These are the activations of a small network on made-up records, seen along a few directions, one row for each record.
Each row is followed by the record's values for the fields Nipe, Veko, Lel, Gela, Ludu.
A field that a record lacks is written absent.
The largest differences between rows may come from other fields.
In the rows, 500 means zero.
Strong random noise was added to every row along 6 fixed directions; ignore it. To show where, here is one row again and again, with new noise each time:
[525 587 387 442 407 461 503 467 661 438 398 495 442 472 562 530 601 625
 635 407 415 579 584 483 515 541 551 445]
[628 549 345 610 664 621 378 336 642 491 430 423 646 318 571 431 211 375
 553 435 610 452 390 362 460 510 741 575]
[395 357 741 524 464 519 344 342 409 451 358 439 605 479 409 490 424 683
 498 332 434 650 411 649 387 665 676 371]
[569 573 407 570 525 588 497 453 655 479 683 476 343 422 565 501 459 511
 514 417 467 526 468 415 537 450 629 623]
[313 391 608 484 229 467 534 453 477 363 898 388 239 614 375 547 862 608
 574 372 215 627 586 477 519 617 564 441]
[449 494 491 236 324 452 551 809 606 395 393 541 499 519 433 544 802 503
 440 418 378 689 636 622 470 465 383 448]
[492 446 580 496 364 560 446 418 554 414 669 403 475 488 402 508 581 539
 541 396 428 579 472 499 447 599 594 482]
[701 547 620 530 559 694 400 475 650 526 505 513 541 359 485 497 257 574
 380 399 645 582 319 612 415 466 588 637]

[584 698 234 477 435 406 562 460 634 484 389 495 494 514 599 569 541 484
 704 570 535 382 618 324 602 489 494 462] => <Nipe:absent Veko:l1 Lel:m1 Gela:h2 Ludu:absent>
[434 464 475 294 258 504 602 760 614 439 652 512 471 541 371 528 802 424
 473 576 422 558 577 503 457 518 289 462] => <Nipe:absent Veko:l2 Lel:m1 Gela:h2 Ludu:absent>
[539 733 393 479 407 446 650 482 659 596 485 653 197 560 696 585 622 777
 682 567 424 510 628 538 617 421 366 511] => <Nipe:absent Veko:l1 Lel:m1 Gela:h2 Ludu:absent>
[436 410 523 483 438 545 510 519 428 411 768 359 556 551 321 486 491 264
 371 554 499 368 463 385 418 522 480 506] => <Nipe:absent Veko:l1 Lel:absent Gela:h2 Ludu:absent>
[671 570 456 391 448 550 531 722 634 481 554 531 482 449 464 547 617 407
 421 498 558 517 484 529 519 384 392 598] => <Nipe:y1 Veko:l2 Lel:m2 Gela:h2 Ludu:g2>
[420 316 638 411 664 615 404 612 361 551 505 457 823 420 332 381 349 182
 253 568 592 506 329 565 314 517 491 545] => <Nipe:y1 Veko:l1 Lel:absent Gela:h1 Ludu:g2>
[586 656 270 394 506 410 527 688 641 406 143 524 574 500 589 606 501 505
 455 485 591 504 613 546 531 411 391 482] => <Nipe:y1 Veko:l1 Lel:absent Gela:h1 Ludu:g1>
[350 324 585 531 566 543 362 354 380 519 435 416 769 468 400 355 366 383
 542 465 482 522 410 517 397 653 646 420] => <Nipe:y1 Veko:l1 Lel:m3 Gela:h1 Ludu:g1>
[353 571 523 467 479 329 587 658 479 564 455 694 256 571 663 543 766 746
 539 481 344 622 692 619 681 379 403 445] => <Nipe:y1 Veko:l2 Lel:m1 Gela:h2 Ludu:g2>
[871 723 261 554 493 680 538 334 731 545 712 433 442 434 518 543 226 408
 545 631 744 243 355 283 468 498 434 690] => <Nipe:absent Veko:l1 Lel:absent Gela:h2 Ludu:absent>
[563 589 286 352 441 514 561 619 675 566 430 575 544 450 571 435 598 340
 617 630 466 448 597 406 465 466 298 476] => <Nipe:absent Veko:l2 Lel:m2 Gela:h2 Ludu:absent>
[576 573 460 462 515 540 416 449 634 518 245 522 595 418 509 522 344 643
 574 442 533 526 446 595 417 613 466 513] => <Nipe:y1 Veko:l1 Lel:m3 Gela:h1 Ludu:g2>
[476 548 454 403 348 443 603 583 481 450 552 450 433 574 466 574 671 406
 509 563 437 403 608 373 509 503 367 446] => <Nipe:absent Veko:l2 Lel:m1 Gela:h2 Ludu:absent>
[469 484 602 431 648 492 614 800 388 567 509 634 458 455 549 474 598 363
 269 546 554 589 565 617 597 219 442 588] => <Nipe:y1 Veko:l1 Lel:absent Gela:h2 Ludu:absent>
[666 538 351 544 519 568 474 413 539 382 540 331 656 445 423 495 429 219
 507 543 667 299 469 297 525 509 576 540] => <Nipe:y1 Veko:l1 Lel:absent Gela:h2 Ludu:absent>
[486 519 572 445 536 480 642 819 473 585 760 669 255 491 565 506 733 476
 356 588 418 602 564 596 651 259 355 645] => <Nipe:y1 Veko:l2 Lel:m1 Gela:h2 Ludu:g2>
[345 392 494 443 563 447 433 622 459 486 250 458 768 430 442 465 497 394
 478 501 462 543 521 582 411 578 501 420] => <Nipe:y1 Veko:l1 Lel:m1 Gela:h1 Ludu:g2>
[437 285 947 487 354 689 448 550 319 547 890 452 492 542 221 476 548 420
 246 511 482 558 316 623 334 563 403 547] => <Nipe:absent Veko:l2 Lel:m2 Gela:h2 Ludu:absent>
[244 212 824 610 353 440 398 288 167 344 733 313 547 650 254 493 668 516
 559 358 312 586 517 539 496 736 693 311] => <Nipe:y1 Veko:l1 Lel:absent Gela:h1 Ludu:g1>
[386 349 508 431 631 556 429 654 513 565 258 573 723 367 468 373 445 354
 345 455 489 677 475 626 366 473 551 522] => <Nipe:y1 Veko:l1 Lel:m2 Gela:h1 Ludu:g1>
[324 445 393 460 584 493 509 572 458 581 538 519 455 440 567 406 546 367
 470 523 378 577 552 450 512 449 527 555] => <Nipe:y1 Veko:l1 Lel:m2 Gela:h1 Ludu:g1>
[328 451 370 619 586 451 494 418 413 485 465 467 368 564 556 487 457 537
 472 463 385 486 516 452 551 526 624 478] => <Nipe:y1 Veko:l1 Lel:absent Gela:h1 Ludu:g1>
[793 657 379 513 510 582 433 398 746 549 351 511 666 383 572 480 350 515
 630 559 764 492 473 486 537 472 507 560] => <Nipe:y1 Veko:l1 Lel:m1 Gela:h1 Ludu:g1>
[397 483 312 560 693 470 442 596 536 510 343 504 573 432 588 442 386 375
 460 483 495 559 540 437 548 416 612 559] => <Nipe:y1 Veko:l1 Lel:m1 Gela:h1 Ludu:g1>
[594 648 294 394 539 540 655 734 677 555 582 612 215 517 584 588 486 514
 344 570 483 448 514 464 535 330 307 676] => <Nipe:absent Veko:l1 Lel:absent Gela:h2 Ludu:absent>
[613 664 298 602 697 477 451 307 553 488 147 434 585 479 616 583  97 599
 504 477 630 367 387 392 510 530 604 525] => <Nipe:y1 Veko:l1 Lel:absent Gela:h1 Ludu:g1>
[750 603 652 424 213 492 486 362 648 426 381 482 591 550 392 585 636 814
 718 449 603 603 544 604 448 691 363 354] => <Nipe:y1 Veko:l2 Lel:absent Gela:h1 Ludu:g1>
[696 604 569 608 505 642 511 421 681 622 818 563 295 428 569 489 361 583
 517 549 621 482 395 541 538 408 516 688] => <Nipe:absent Veko:l1 Lel:m1 Gela:h2 Ludu:absent>
[582 642 319 669 614 513 518 303 617 581 555 579 337 428 718 497 372 656
 654 497 500 457 503 404 576 492 560 605] => <Nipe:y1 Veko:l2 Lel:m3 Gela:h1 Ludu:g2>
[660 679 401 544 518 559 543 440 700 516 553 512 325 510 606 567 404 660
 512 470 536 475 483 444 531 496 497 582] => <Nipe:y1 Veko:l1 Lel:absent Gela:h1 Ludu:g1>
[492 368 718 610 552 593 526 415 383 599 923 496 431 479 479 396 464 402
 429 539 500 478 401 501 503 487 506 580] => <Nipe:y1 Veko:l2 Lel:absent Gela:h2 Ludu:absent>
[614 637 526 616 420 443 398 104 642 491 217 508 539 460 656 524 364 925
 844 454 560 539 509 547 521 704 595 323] => <Nipe:y1 Veko:l2 Lel:m1 Gela:h1 Ludu:g1>
[655 544 616 672 411 615 411 157 589 494 703 396 425 499 377 550 378 742
 580 444 552 434 320 509 442 638 572 573] => <Nipe:y1 Veko:l1 Lel:absent Gela:h2 Ludu:g2>
[576 557 472 438 573 550 512 588 587 577 351 607 570 401 549 471 359 480
 472 585 602 509 449 556 449 433 485 570] => <Nipe:absent Veko:l1 Lel:m1 Gela:h2 Ludu:absent>
[430 380 580 411 385 407 426 420 343 385 296 376 674 571 357 547 493 524
 516 514 506 458 506 523 400 645 518 284] => <Nipe:absent Veko:l1 Lel:absent Gela:h2 Ludu:absent>
[569 611 462 278 532 439 576 785 626 536 207 675 579 463 546 504 613 516
 421 504 558 587 590 617 481 367 344 521] => <Nipe:y1 Veko:l1 Lel:absent Gela:h2 Ludu:g2>
[441 490 632 676 746 540 450 445 315 569 483 535 364 488 584 530 182 525
 294 456 559 462 364 563 554 339 646 580] => <Nipe:absent Veko:l1 Lel:absent Gela:h2 Ludu:absent>

Which values does each new row have?
[352 448 324 399 252 407 514 386 567 401 513 357 487 583 451 512 836 511
 795 507 249 547 691 369 472 718 482 295] => <Nipe:y1 Veko:l1 Lel:m2 Gela:h1 Ludu:g1>
[547 582 557 419 572 464 500 508 383 541  63 564 539 534 532 615 245 665
 315 531 589 443 411 630 410 490 396 445] => <Nipe:absent Veko:l1 Lel:absent Gela:h2 Ludu:absent>
[465 564 560 491 663 351 557 580 427 644 164 748 329 514 721 560 529 832
 506 420 426 661 601 726 610 388 504 443] => <Nipe:y1 Veko:l1 Lel:absent Gela:h2 Ludu:g2>
[328 410 580 642 784 525 489 568 384 551 476 598 333 472 590 469 336 554
 305 330 431 625 428 557 569 368 725 592] => <Nipe:y1 Veko:l1 Lel:absent Gela:h1 Ludu:g1>
[347 337 551 533 402 450 423 243 317 424 569 329 629 561 362 486 496 416
 642 480 419 395 485 388 386 745 613 300] => <Nipe:absent Veko:l1 Lel:absent Gela:h2 Ludu:absent>
[553 493 566 489 373 480 451 374 432 442 363 421 566 596 406 604 402 655
 543 487 541 432 427 521 422 624 449 388] => <Nipe:absent Veko:l2 Lel:absent Gela:h2 Ludu:absent>
[420 459 800 461 585 447 534 707 327 619 206 727 381 571 516 574 461 825
 196 416 464 700 462 886 502 406 409 494] => <Nipe:y1 Veko:l1 Lel:absent Gela:h2 Ludu:absent>
[718 573 635 355 321 566 520 619 573 494 537 536 521 552 382 584 503 584
 417 520 592 512 434 636 421 467 279 517] => <Nipe:absent Veko:l2 Lel:absent Gela:h2 Ludu:absent>
[716 564 796 360 316 643 510 682 628 570 564 633 501 515 385 558 512 707
 353 531 675 608 415 820 415 455 255 568] => <Nipe:absent Veko:l1 Lel:m1 Gela:h2 Ludu:absent>
[629 620 471 587 593 516 578 526 531 567 685 570 280 485 621 564 463 561
 480 489 514 457 523 486 643 337 484 642] => <Nipe:y1 Veko:l1 Lel:absent Gela:h2 Ludu:g2>
[561 543 673 557 541 521 474 407 531 570 299 624 446 455 587 491 434 775
 508 426 502 644 483 698 546 486 542 507] => <Nipe:y1 Veko:l1 Lel:m2 Gela:h1 Ludu:g1>
[393 469 483 511 552 431 518 469 367 518 380 551 482 548 573 505 409 527
 490 478 464 457 499 493 506 484 503 438] => <Nipe:absent Veko:l2 Lel:absent Gela:h2 Ludu:absent>
[510 669 336 403 388 349 581 455 567 513 308 533 536 574 621 524 639 546
 724 628 471 399 704 394 572 550 393 336] => <Nipe:absent Veko:l1 Lel:m1 Gela:h2 Ludu:absent>
[692 648 229 415 438 515 513 424 702 484 306 455 554 465 515 518 397 509
 635 554 623 357 503 406 439 549 410 486] => <Nipe:absent Veko:l1 Lel:absent Gela:h2 Ludu:absent>
[408 464 607 606 446 350 460 349 469 440 316 514 354 609 539 588 632 922
 638 332 373 697 572 590 557 592 625 384] => <Nipe:y1 Veko:l2 Lel:absent Gela:h1 Ludu:g1>
[731 560 518 575 413 584 537 414 622 487 714 429 477 498 508 510 513 469
 562 524 616 458 483 439 541 483 456 578] => <Nipe:y1 Veko:l2 Lel:absent Gela:h1 Ludu:g1>
[403 505 457 497 479 365 435 415 425 435 242 447 637 542 544 486 554 578
 660 478 459 560 569 477 528 612 617 320] => <Nipe:y1 Veko:l2 Lel:m1 Gela:h1 Ludu:g1>
[411 582 300 474 639 414 547 602 517 570 212 604 465 448 664 508 411 522
 483 584 447 478 558 465 551 405 451 454] => <Nipe:absent Veko:l2 Lel:m1 Gela:h2 Ludu:absent>
